These are the activations of a small neural network, seen along a few directions. Each row is one input.
Each table varies a few parts of the input and shows all the possible inputs, shuffled.
A made-up example of a description, with smaller parts first: one of 8 places around a ring, together with either a single point or (one of 2 separate values, together with one of 4 places along a line) or one of 9 places along a line.
Shared parts are said once, and a part with two or three values counts as separate values.

Other details of the inputs vary at random and push rows far along three fixed directions, the same in every table; ignore that.

Rows:
x1: [ 40  -4   1   1  29  46   3   5   8 -25 -16  -2 -14 -14]
x2: [  6  23 -15  27  -3  38  10  -2 -33  -9 -14   3  -4  10]
x3: [ 38 -25  25 -14  51  40  -6   4  31 -32 -20   5 -25 -26]
x4: [-37   8  -7   5 -37 -35   6  -6 -28  25  18   3  23  12]
x5: [ 12  13  -3 -20  13  -8  26  10 -13  11   1 -18  10  -8]
x6: [ -9  -6  -1 -12 -14 -39   5   2  -3  19  25 -14  18 -14]
x7: [-14  -1   3   9  -8  24 -10   1   9 -21  -2  14 -16  14]
x8: [-16 -23  13 -25 -10 -43  -2   8  12  12  16  -1  11  -9]
x9: [-31 -19  14   5  -7  -4  -8  -6  23 -10   7   8 -18   3]
x10: [ 24  -3   1   7  10  24 -16  -2  13 -14 -19   5  -6  -8]
x11: [-12   1   2  12  -9  12 -16  -8   0  -2 -10  15   1  10]
x12: [ 10 -15  11  -1  11  28 -30  -2  26 -22 -19  19 -14  -1]
x13: [  6  11   1   7   8  31   7  -1  -9 -10  -8   5  -6   3]
x14: [ 25   8 -10  -8   4  -2   7   5  -9  10 -15 -12  15  -7]
x15: [-28  -9  10  21 -22   3 -19 -11   8   0   3  21  -6   7]
x16: [-43   9  -4   9 -30 -31  12 -13 -22  21  28  -3  15  25]
x17: [  6  12 -14  26  -4  27   0  -3   0  -4  -4   8 -19  20]
x18: [ 13 -14   8  -2  13  11 -20  -5  27 -12  -3   2  -8 -15]
x19: [ 16  26 -11   0  -6  -5  12   8 -37  16  -5  -6  21  -3]
x20: [ 23  -5  11  -3  24  20 -10  -4  16 -23 -14  10 -23  -4]
x21: [ 21  13 -10 -23   8 -18  15   8 -17   2   3 -13   5  -2]
x22: [ 17   3  -2  -7  -5 -15  12   9  -9  15  -3 -10  15 -11]
x23: [ 36   3   1 -15  13  -4   8  11   0   7  -2 -12  12 -22]
x24: [  9  42 -28  28 -19  38  -7  -2 -40  -1 -18  11  11  23]
x25: [ 15  27 -24   1 -11   0  15   2 -29  21  -5 -14  27   2]
x26: [ 12  27 -24  -5   8   0  26  18 -30   6  -5 -16  13  11]
x27: [-37   3 -11  12 -44 -33   4  -8 -19  22  21   1  20  11]
x28: [ -9  -3   2  14 -18   6  -9  -4   6   5   5  10   4   4]
x29: [ -9 -16  15 -16   1 -32  -7   2   8   6  13  -1   4 -15]
x30: [ -7   6  -2  21 -13  15  -3  -8  -2  -4   9   4  -5  20]
x31: [  8  20  -9  19  -4  32 -11  -6 -16  -4 -22  14   3  11]
x32: [ 23  20 -21  -8  -4 -12  17   6 -29  20 -10 -20  24  -6]
x33: [  4   8  -3  27 -17  33 -13  -7   2  -5  -6  18  -2   6]
x34: [ 15   3   2  12  15  42  -1   0  -9 -23 -18   9 -15   1]
x35: [-21 -24  17   3 -14   1 -26  -4  25 -13   5  24 -10   3]
x36: [ 14  11  -8 -23   5  -7  23  15 -25   3   2 -17   9  -5]
x37: [-28 -35   9  -3   6 -23  -3  -1  38 -10  14   0 -14   0]
x38: [ 14  28 -18   0  -1  -9  20   0 -32  11  -2 -14   6   4]
x39: [-42  -7  -6  23 -35  -3 -19 -21  10   4  14  17   4  16]
x40: [ 18  11  -7  14  14  25   2   2   0   0 -11   2 -20  11]
x41: [ 24  38 -25   9 -15  -2  19  10 -47  20  -3 -17  26  -2]
x42: [  5  21  -8  22  -4  35  -7  -9 -14   1 -19  14   6  13]
x43: [-22 -14   9   2  -6  -9 -23 -11  14  -5   2  13  -3   1]
x44: [  0   3  -4  14   1  21   3   3   9 -13  -9   2 -11   8]
x45: [ 21   1   9 -16  14 -10   5   7  -1   9  -1  -5  10 -20]
x46: [ 21  42 -23   1  -7   2  26  12 -53  15  -2 -18  20  20]
x47: [-31  -1 -11  22 -23  -1  -4 -13   9   6  22  10 -13  25]
x48: [ 17 -10   6 -26  17 -25   5   6   6  15  -8 -17  10 -22]
x49: [-16 -20  13 -33  17 -43  18   6  21  11  17 -16   5 -14]
x50: [ 19  13   8  18   9  38 -14  -1  -1 -11 -14  17  -6  -2]
x51: [-20 -29  24  -1   6  10 -14  -6  28 -24   2  16 -25  -2]
x52: [-11 -39  19 -40  11 -47 -16   3  34  -2  17  -8   0 -21]
x53: [-23 -24   8 -22  -5 -47  -4  -6  13  18  13  -9   9 -13]
x54: [-14 -27  10 -27  -1 -34 -11   1  21   5   8  -2   7  -8]
x55: [-17 -16   5  10 -10  -3 -12 -15  22 -17   9  12 -20   9]
x56: [ 16  32  -8  24  -6  38   0  -2 -28   4 -18  14   9   8]
x57: [-18 -17  19   6  -6   0 -16  -8  20  -1   3  20  -3  -1]
x58: [  9   9 -11 -10  18 -15  26  13 -12  12  -3 -22   7  -2]
x59: [ 48  -2  16  -3  30  43 -22  15  18 -27 -25  13 -17 -16]
x60: [ 29  -3  16   2  18  30 -13   6  11 -11 -24  14  -8 -10]
x61: [-29  -7   3  20 -18   2 -24 -16   9  -2   1  15  -6   7]
x62: [-22 -18   9 -23   2 -45  -4  -7  12  14  20  -9  12 -14]
x63: [-22 -19   5 -19  12 -39  13   7  12   6  13 -12   2  -3]
x64: [-41   4  -6  12 -40 -34   4  -7 -21  27  17   2  19  12]
x65: [-33  -8  -6  22 -10   6  -3  -7  18  -9  12   8  -9  18]
x66: [ 44  -4   6 -29  44  -4  14  16  10   4 -10 -15 -12 -14]
x67: [  5   5  -3 -15  13 -16  22  12  -4   9  -2 -20   4  -7]
x68: [-48   8  -8  38 -38   4 -24 -22  -9   2   7  19  -2  23]
x69: [-12 -24  16  16 -12   7 -26  -7  30 -14   3  20 -15  -3]
x70: [-20 -18   7   1  -9   1  -1  -6  17 -11  16   3 -11  -2]
x71: [ 24  11  -4 -14  15   1   7   2 -11  12 -13  -8  16 -11]
x72: [ 12  30 -24   2  -2   2  30  10 -25  13   1 -20  16   5]
x73: [-15   5  -6 -10  -9 -33   1  -3 -17  16  10  -9  18  -3]
x74: [ 10  27 -15  -5   6   0  26  13 -29  10  -7 -15  12   6]
x75: [ 24  -2  13   9  15  24 -16   4  11 -11 -16   7 -13 -14]
x76: [ 24   7  -4 -14   6 -20  23  10 -15  12   4 -26  11  -2]
x77: [-20  29 -25   2 -22 -15  22   9 -36  14  10 -10  18  21]
x78: [ 34 -26  21 -47  45 -24   0   7  30   2  -6 -17   5 -39]
x79: [ 18  -1  -3  16   9  41   0   0  -3 -25 -15   5 -15  -1]
x80: [ 16  -9   5 -24  39 -12  19  13  14   2  -3 -16   1 -14]
x81: [ 24  15  -7 -16   2 -10   9  15 -22  10  -2  -9  18 -10]
x82: [-23 -12  11  21  -7  25 -13 -10  11 -20  -2  16 -24   8]
x83: [-21 -10   1  17 -15  16  -5  -7   6 -16   5   9 -15   9]
x84: [ 26  -3  -3 -18  15 -14   1   6   3   4  -5 -18   8 -20]
x85: [ 15  10  -9   5  10  22  -2   7  -1  -6  -6   6 -16  16]
x86: [-31 -14  -4 -16 -13 -31  10   0 -12   1  23  -7   7   2]
x87: [-47  11  -7  32 -32   4 -10 -27  -7  -4  16  24  -9  32]
x88: [-46   4   1  38 -36   5 -12 -19  -9  -1  13  16  -9  36]
x89: [  1  -9  18   7   9  15 -12  -5  13 -16  -4  10 -16  11]
x90: [ -6 -34  25 -24   8 -39  -9   2  29   7  12  -4  -2 -27]
x91: [ 30   1   0   7  15  32 -15  -2  16 -12 -16   5  -5 -10]
x92: [ 16  14 -12 -11   1  -6  27  12 -17   6  -2 -22   8  -5]
x93: [-28 -18   8   4 -12   0  -5  -7  27 -11  16   6 -13   5]
x94: [ 22  20 -14  14   1  28   3  -6  -7 -11  -6   2  -8   7]
x95: [ 18 -26  17 -32  41 -19   5   7  36   4   7  -8 -16 -16]
x96: [-14 -23  17 -29  10 -29   7   5  20  -1  12  -8  -6 -11]
Each input here is: one of 6 places along a line, together with either one of 3 separate values or one of 5 places along a line or (one of 2 separate values, together with one of 4 places along a line).
Question: Changing only the place on the line of 6 turns x58 into x80. The same change can be made to x67. Which row results?
Answer: x49
Question: Changing only the place on the line of 6 turns x21 into x94. The same change can be made to x59. Which row results?
Answer: x6
Question: Changing only the place on the line of 6 turns x27 into x4. The same change can be made to x14. Which row results?
Answer: x11
Question: Which other rows does x25 become when the choice among 2 separate values takes its other values? List them by row number.
Answer: x28
Question: Which other rows does x79 become when the place on the line of 5 takes its other values? List them by row number.
Answer: x37, x44, x83, x92
Question: Which other rows does x64 become when the choice among 2 separate values takes its other values? List them by row number.
Answer: x48
Question: Which other rows does x63 become when the place on the line of 5 takes its other values? List them by row number.
Answer: x34, x51, x74, x96
Question: Which other rows does x16 become when the choice among 3 separate values takes its other values? List them by row number.
Answer: x87, x95

Rows:
x97: [-12  12  -7  16  -6  18   8  -3 -13  -5  -1   4  -6  14]
x98: [ 15   6   3  -6  10  10   3   4  -8  -2 -13  -3   6  -9]
x99: [16  9 -2 -7 18  9 13  7 -5 -3 -7 -6 -5  1]
x100: [ -7  10 -10   6 -20 -14   6   1 -15  12   9  -4  11   6]
x101: [ 22   0   5   5  10  18  -1   4   6  -4 -11   1  -4  -8]
x102: [-37 -26  16  20 -10  16 -22 -12  32 -28   8  25 -31  18]
x103: [ 19   7   2  -2  10   9   2   3  -8   1  -8  -3   4 -10]
x104: [ 19   2   5   2  14  15  -8   2   3  -5 -13   5  -6  -3]
x105: [19 -1  5 -5 10  6 -3  3 12  1 -7  0 -3 -6]
x106: [22  7 -1 -4  7  8  0  5 -8 -2 -7 -3  2 -6]
x107: [-24  13 -12  -5 -20 -30  10   0 -28  22  11  -5  23   9]
x108: [ -4 -35  20 -47  14 -53   2   8  22   6  15 -15   8 -27]
x109: [-20   5 -12  12 -17  -6   3  -8  -8   9  11  -2   8   8]
x110: [-16 -20   4   0  -7  -8 -13  -8  25  -7  10   4  -9   1]
x111: [-11  11 -14  14 -12   2  -1  -6  -8   7   2   1   3  13]
Question: What do these inputs look like to the network?
Answer: one of 3 separate values, together with either a single point or one of 4 places along a line
Question: Changing only the choice among 3 separate values turns x99 into x97. The same change can be made to x107. Which row results?
Answer: x98
Question: Which other rows agree with x110 in the choice among 3 separate values? List them by row number.
Answer: x100, x102, x106, x108
Question: Which other rows does x106 become when the choice among 3 separate values takes its other values? List them by row number.
Answer: x103, x104

Rows:
x112: [ 32  19 -13 -12  20   0   8   8 -12  17 -19 -14  17 -10]
x113: [ 34  14 -16  -7   5   6  14   9 -17   7 -10 -20  19 -18]
x114: [ 26  17   0 -12  17   7  11  10 -27   9 -19  -9  15 -13]
x115: [ 22  18 -16  -9  30   9  51  18 -14  -2   6 -27 -17  13]
x116: [-33 -46  36 -14   1 -43 -16 -10  44   8  21   8  -8 -15]
x117: [-29  12 -13  34 -29  18  -7 -18 -13   2   2  13   8  11]
x118: [  4  -3 -15 -24  -9 -47  11   5  -8  20  13 -25  22 -14]
x119: [-32  16 -13  37 -25  15 -11 -19 -15   8  -5  15   8  18]
x120: [ 33 -15  22  -4  28  42 -36   2  32 -35 -27  24 -26  -6]
x121: [ 38 -11  21   8  24  43 -34   0  38 -24 -21  23 -28  -4]
x122: [  5  -3  -1 -19 -12 -41  19   9 -12  24  21 -21  22 -17]
x123: [ 27 -21  30   0  30  49 -23   1  30 -35 -26  20 -22 -21]
x124: [-51 -46  10 -21  15 -38  17  -6  51 -16  35 -14 -32   8]
x125: [ 39  12  -7 -18   8   3   6  14 -21  -2 -14 -11  10 -12]
x126: [-36 -44  31 -10  -9 -37 -13 -11  38   4  29   6  -5 -16]
x127: [ 31  18  -1 -19  20   3   6  14 -19   8 -20  -6  14  -8]
x128: [-24   8  -6  23 -35  16 -10  -7 -19  -8   3  17   4  14]
x129: [-16  -3  -8 -35  22 -39  49  18 -13  -2  24 -34  -7   7]
x130: [-25  22  -6  35 -29  11 -12 -11 -14  12   1  22   3  29]
x131: [-17  16 -13  36 -41  13 -14 -10 -15   2   7  17  -1  24]
x132: [-25  20 -22  32 -33  10 -17 -17 -14   4   1  16   7  28]
Question: What do these inputs look like to the network?
Answer: one of 3 separate values, together with either a single point or one of 6 places around a ring
Question: Changing only the choice among 3 separate values turns x129 into x124. The same change can be made to x114. Which row results?
Answer: x119
Question: A walk changes only the place on the ring of 6. It starts at x123 and steps to x128. List the rest of the walk in order.
Answer: x125, x120, x127, x114
